These are the activations of a small network on made-up records, seen along a few directions, one row for each record.
After each row come some of the record's fields: FONI, NEMUZ, NAVEF, ZULA, RUNAZ.
Not every record has every field; a missing one is written missing.
The largest differences between rows may come from other fields.
In the rows, 500 means zero.
Strong random noise was added to every row along 15 fixed directions; ignore it. To show where, here is one row again and again, with new noise each time:
[353 597 545 429 668 578 464 525 686 361 403 616 362 649 450 610 408 468
 399 450 497 546 606 531 575 514 471 466 415 457]
[517 687 490 482 684 533 559 507 544 525 217 607 501 474 678 497 514 586
 565 541 631 518 446 417 631 468 710 178 488 387]
[478 540 487 446 498 609 343 397 471 499 405 680 613 741 607 681 380 764
 568 447 341 719 446 391 621 479 600 360 432 664]
[445 417 665 481 406 495 470 431 483 557 594 528 301 583 593 566 371 469
 518 449 397 499 503 630 513 431 671 534 452 585]
[504 675 392 537 774 564 672 542 575 589 419 371 448 515 256 486 535 405
 394 512 551 348 451 573 531 585 622 448 501 230]
[508 591 408 471 443 435 496 577 323 643 551 447 696 388 512 492 518 630
 922 458 686 532 419 637 546 706 715 434 461 362]
[512 421 495 601 616 457 507 371 630 422 425 352 597 433 373 389 398 543
 338 386 493 550 411 567 399 697 569 623 400 458]
[500 619 561 406 441 414 477 928 488 620 456 536 533 532 564 572 655 484
 792 619 697 380 550 434 548 305 671 395 413 329]
[599 610 372 537 591 485 594 327 598 685 469 676 458 582 472 429 535 489
 622 330 383 385 504 582 430 631 429 470 553 354]
[490 418 606 395 499 558 576 461 600 595 807 470 563 562 447 452 589 688
 538 496 411 331 607 398 644 508 367 457 481 249]
[484 544 722 463 449 519 615 248 617 503 680 446 499 534 378 432 356 531
 559 668 375 433 562 355 809 477 420 370 538 454]
[491 376 603 546 532 613 419 421 679 449 547 734 372 641 514 596 504 564
 299 233 321 418 612 502 396 422 190 590 442 513]
[314 377 433 545 562 434 469 499 559 310 732 326 399 479 261 585 365 210
 296 509 324 309 627 475 470 274 584 586 368 484]
[560 745 338 570 724 568 590 409 302 506 314 595 581 170 596 362 514 409
 534 468 712 535 583 365 710 557 407 250 530 449]
[382 414 533 467 365 323 394 550 680 358 397 610 538 520 578 429 511 528
 790 542 539 534 477 349 392 422 582 454 515 508]
[560 527 240 653 582 506 476 333 421 631 591 483 750 452 211 473 411 498
 595 240 432 366 446 526 508 659 577 537 332 334]
[308 505 433 485 589 404 417 740 605 221 599 273 684 436 212 604 432 372
 475 622 574 412 612 375 568 370 576 505 289 381]

[416 475 419 404 447 507 577 441 310 622 706 520 381 412 622 373 522 359
 615 558 511 416 600 421 643 433 608 436 537 431] | FONI is loz, NEMUZ is missing, NAVEF is vud, ZULA is tefi, RUNAZ is motu
[612 551 697 628 419 506 512 653 393 521 314 421 380 467 568 681 475 452
 397 594 540 528 394 687 349 373 552 541 551 719] | FONI is missing, NEMUZ is vir, NAVEF is sido, ZULA is tefi, RUNAZ is motu
[562 553 511 707 589 471 470 312 382 579 309 556 303 436 414 446 238 139
 276 416 418 458 519 521 494 344 746 534 363 687] | FONI is loz, NEMUZ is missing, NAVEF is fave, ZULA is tefi, RUNAZ is gobur
[640 400 542 635 443 482 639 323 656 460 565 412 604 398 443 512 548 589
 387 508 380 264 401 482 380 457 274 427 568 392] | FONI is missing, NEMUZ is vir, NAVEF is sido, ZULA is tal, RUNAZ is motu
[306 414 480 508 464 583 546 514 460 410 439 434 387 471 467 514 557 517
 578 580 611 500 312 472 460 482 650 432 690 459] | FONI is missing, NEMUZ is larol, NAVEF is namel, ZULA is tefi, RUNAZ is gobur
[513 435 434 645 521 535 469 555 392 548 590 452 456 392 383 529 548 372
 440 334 501 311 452 499 507 328 592 498 475 448] | FONI is missing, NEMUZ is mol, NAVEF is tazok, ZULA is tal, RUNAZ is gobur
[521 379 625 620 465 492 565 505 552 627 382 405 270 553 424 402 443 313
 279 496 466 394 389 559 322 425 743 697 455 499] | FONI is missing, NEMUZ is mem, NAVEF is vud, ZULA is tefi, RUNAZ is motu
[563 705 516 540 455 333 547 431 545 483 302 587 513 407 584 456 496 473
 884 602 592 555 418 561 497 551 544 294 694 564] | FONI is missing, NEMUZ is mol, NAVEF is fave, ZULA is tal, RUNAZ is gobur
[667 550 527 657 360 444 498 420 514 600 408 765 467 453 672 660 545 519
 725 331 459 284 457 660 335 368 409 318 556 506] | FONI is missing, NEMUZ is vir, NAVEF is tazok, ZULA is tefi, RUNAZ is gobur
[567 392 688 605 422 414 582 246 590 433 453 444 412 339 650 338 398 473
 423 446 495 555 414 668 430 639 441 574 582 635] | FONI is missing, NEMUZ is rufe, NAVEF is fave, ZULA is tefi, RUNAZ is gobur
[741 443 385 581 378 350 462 399 405 724 475 582 557 396 589 386 506 434
 590 364 444 403 466 521 364 455 614 507 424 499] | FONI is missing, NEMUZ is mem, NAVEF is lil, ZULA is tal, RUNAZ is gobur
[371 543 441 344 514 335 593 486 639 413 457 405 429 465 593 383 510 455
 711 729 588 480 465 463 537 516 805 294 587 353] | FONI is missing, NEMUZ is vir, NAVEF is vud, ZULA is tefi, RUNAZ is motu
[584 443 313 643 663 496 452 313 414 458 349 436 656 413 616 492 383 565
 255 347 417 604 372 544 387 573 712 472 366 613] | FONI is loz, NEMUZ is missing, NAVEF is sido, ZULA is tefi, RUNAZ is motu
[417 254 583 550 359 701 375 436 401 439 516 609 515 478 647 642 556 879
 553 228 566 612 328 638 330 649 403 542 576 551] | FONI is missing, NEMUZ is vir, NAVEF is vud, ZULA is tefi, RUNAZ is motu
[312 189 518 549 389 564 454 291 376 542 606 389 515 460 415 316 404 654
 569 379 544 560 290 494 430 706 819 652 488 448] | FONI is kose, NEMUZ is missing, NAVEF is vud, ZULA is tal, RUNAZ is motu
[468 561 664 531 447 567 487 540 454 441 514 506 410 482 384 668 426 470
 522 534 584 488 521 653 541 486 394 500 527 553] | FONI is kose, NEMUZ is missing, NAVEF is lil, ZULA is tefi, RUNAZ is gobur
[427 488 512 413 374 309 411 588 527 518 494 595 428 536 672 419 424 369
 724 474 569 572 570 598 450 537 702 605 372 556] | FONI is loz, NEMUZ is missing, NAVEF is sido, ZULA is tefi, RUNAZ is motu
[352 393 618 629 352 451 378 360 505 308 440 591 568 382 608 475 320 448
 631 481 542 488 437 280 667 290 679 333 399 633] | FONI is missing, NEMUZ is mol, NAVEF is namel, ZULA is tal, RUNAZ is motu
[438 562 406 431 510 510 542 410 739 548 188 755 342 706 501 334 574 499
 651 530 514 513 388 307 444 543 575 403 660 384] | FONI is missing, NEMUZ is vir, NAVEF is sido, ZULA is tefi, RUNAZ is motu
[464 597 458 456 453 358 608 500 643 439 605 369 592 638 394 558 546 510
 744 750 323 483 451 517 441 516 445 469 709 512] | FONI is missing, NEMUZ is mol, NAVEF is fave, ZULA is tal, RUNAZ is motu
[358 420 403 482 645 638 546 491 525 488 538 432 261 751 459 593 569 478
 249 483 258 543 402 561 359 462 579 618 676 574] | FONI is missing, NEMUZ is mol, NAVEF is namel, ZULA is tal, RUNAZ is motu
[641 462 591 456 635 581 551 597 493 645 484 410 592 398 575 314 593 642
 249 398 695 533 545 518 585 689 477 604 333 317] | FONI is loz, NEMUZ is missing, NAVEF is tazok, ZULA is tefi, RUNAZ is gobur
[345 369 751 453 376 484 545 617 402 480 694 235 407 398 570 423 448 481
 542 630 641 521 452 583 635 504 769 594 480 504] | FONI is missing, NEMUZ is mol, NAVEF is sido, ZULA is tefi, RUNAZ is motu
[308 516 356 404 582 602 504 461 518 477 555 580 448 640 448 404 496 387
 465 545 420 505 565 199 740 404 559 453 498 446] | FONI is missing, NEMUZ is mol, NAVEF is namel, ZULA is tal, RUNAZ is motu
[241 553 405 433 616 453 529 582 644 194 531 442 483 382 334 446 470 302
 493 567 651 507 685 489 495 626 301 588 480 391] | FONI is missing, NEMUZ is larol, NAVEF is vud, ZULA is tefi, RUNAZ is motu
[479 468 563 558 475 629 391 614 392 458 563 447 682 479 288 657 462 639
 469 425 613 514 481 525 557 546 407 573 368 475] | FONI is kose, NEMUZ is missing, NAVEF is lil, ZULA is tal, RUNAZ is gobur
[492 376 735 572 403 509 502 541 511 344 301 415 417 333 588 421 588 599
 472 663 675 598 329 370 417 386 493 418 734 635] | FONI is loz, NEMUZ is missing, NAVEF is tazok, ZULA is tefi, RUNAZ is gobur
[418 538 587 401 444 459 444 595 626 349 390 613 521 463 534 415 545 498
 679 647 686 543 553 233 675 380 442 335 537 453] | FONI is loz, NEMUZ is missing, NAVEF is lil, ZULA is tefi, RUNAZ is gobur
[422 351 316 509 344 475 292 754 139 467 733 392 654 343 358 557 577 412
 613 476 564 535 573 374 443 341 495 661 453 620] | FONI is loz, NEMUZ is missing, NAVEF is tazok, ZULA is tal, RUNAZ is gobur
[616 589 733 585 526 449 714 274 704 564 473 293 488 463 264 306 342 457
 406 591 528 449 431 671 571 799 465 622 500 403] | FONI is missing, NEMUZ is vir, NAVEF is sido, ZULA is tefi, RUNAZ is motu
[379 325 718 487 504 442 524 498 651 300 367 487 243 379 745 356 440 337
 205 604 565 477 562 374 469 288 606 484 444 558] | FONI is missing, NEMUZ is vir, NAVEF is sido, ZULA is tal, RUNAZ is motu
[594 602 412 517 459 255 448 540 656 473 533 436 743 536 390 652 375 438
 689 547 419 351 562 601 441 452 648 418 261 398] | FONI is missing, NEMUZ is mem, NAVEF is fave, ZULA is tefi, RUNAZ is gobur
[548 651 567 575 510 519 587 471 375 627 693 459 690 406 466 606 366 436
 564 546 493 241 645 479 794 388 557 329 247 354] | FONI is missing, NEMUZ is mem, NAVEF is namel, ZULA is tefi, RUNAZ is motu

Here are new rows. What are their fields?
[575 373 353 546 288 267 478 316 501 482 575 391 612 323 336 276 421 328
 640 512 469 498 475 475 359 614 470 667 514 552] | FONI is missing, NEMUZ is vir, NAVEF is tazok, ZULA is tefi, RUNAZ is gobur
[441 636 479 551 541 568 570 597 428 489 495 449 350 523 406 658 487 312
 487 543 506 450 473 624 528 427 495 502 576 555] | FONI is missing, NEMUZ is larol, NAVEF is namel, ZULA is tefi, RUNAZ is motu
[411 458 436 420 476 381 527 270 681 378 480 438 554 567 436 393 439 592
 655 657 382 620 436 426 435 645 568 449 657 492] | FONI is missing, NEMUZ is mem, NAVEF is lil, ZULA is tefi, RUNAZ is gobur
[646 487 511 631 527 501 592 283 482 555 569 469 441 344 508 403 515 470
 457 345 449 448 427 653 486 595 372 511 637 514] | FONI is missing, NEMUZ is mol, NAVEF is lil, ZULA is tal, RUNAZ is gobur
[419 495 350 494 587 455 600 413 676 393 545 280 537 671 303 616 449 487
 410 679 286 407 356 511 411 466 692 431 556 420] | FONI is loz, NEMUZ is missing, NAVEF is vud, ZULA is tefi, RUNAZ is motu
[568 438 624 536 436 511 494 466 659 679 494 550 502 743 344 464 533 641
 558 475 380 382 389 416 458 462 604 529 504 396] | FONI is loz, NEMUZ is missing, NAVEF is tazok, ZULA is tefi, RUNAZ is motu
[649 533 715 595 453 396 662 428 672 549 352 423 475 420 486 286 520 452
 486 660 554 436 396 427 487 500 453 491 607 477] | FONI is loz, NEMUZ is missing, NAVEF is sido, ZULA is tal, RUNAZ is motu
[717 492 540 531 393 362 609 574 597 687 475 416 586 489 467 173 705 420
 551 652 462 441 428 197 548 391 412 580 644 482] | FONI is missing, NEMUZ is mol, NAVEF is namel, ZULA is tal, RUNAZ is gobur
[596 493 624 461 586 527 638 328 454 510 545 327 565 322 623 249 402 503
 173 614 515 636 621 433 681 677 372 592 419 552] | FONI is missing, NEMUZ is vir, NAVEF is sido, ZULA is tefi, RUNAZ is motu
[332 480 762 565 381 519 366 572 585 290 336 658 381 443 442 526 424 452
 660 509 723 519 485 375 596 345 483 414 517 578] | FONI is loz, NEMUZ is missing, NAVEF is tazok, ZULA is tal, RUNAZ is gobur
[360 479 381 445 389 499 402 566 329 486 659 734 315 558 682 612 562 344
 682 449 370 463 653 457 465 256 430 474 608 662] | FONI is missing, NEMUZ is mol, NAVEF is sido, ZULA is tefi, RUNAZ is motu
[460 545 635 556 475 581 490 446 605 517 485 650 287 601 315 561 432 435
 546 292 547 498 510 793 422 701 292 696 543 496] | FONI is loz, NEMUZ is missing, NAVEF is tazok, ZULA is tal, RUNAZ is gobur
[237 278 380 441 425 696 535 228 219 378 851 356 552 352 413 504 475 674
 550 577 449 523 476 390 580 599 449 436 689 465] | FONI is missing, NEMUZ is mem, NAVEF is sido, ZULA is tefi, RUNAZ is motu
[587 704 482 506 625 605 525 683 481 576 468 677 524 494 520 583 602 435
 453 424 606 365 683 454 632 411 250 418 393 383] | FONI is loz, NEMUZ is missing, NAVEF is vud, ZULA is tefi, RUNAZ is motu
[495 554 598 517 432 645 561 573 126 687 498 430 324 366 511 535 560 507
 677 595 688 539 342 562 622 436 709 376 719 540] | FONI is loz, NEMUZ is missing, NAVEF is fave, ZULA is tal, RUNAZ is gobur
[436 447 361 355 429 369 443 558 475 378 567 540 440 535 743 539 555 436
 549 617 370 632 594 470 366 389 456 510 594 683] | FONI is loz, NEMUZ is missing, NAVEF is sido, ZULA is tal, RUNAZ is motu
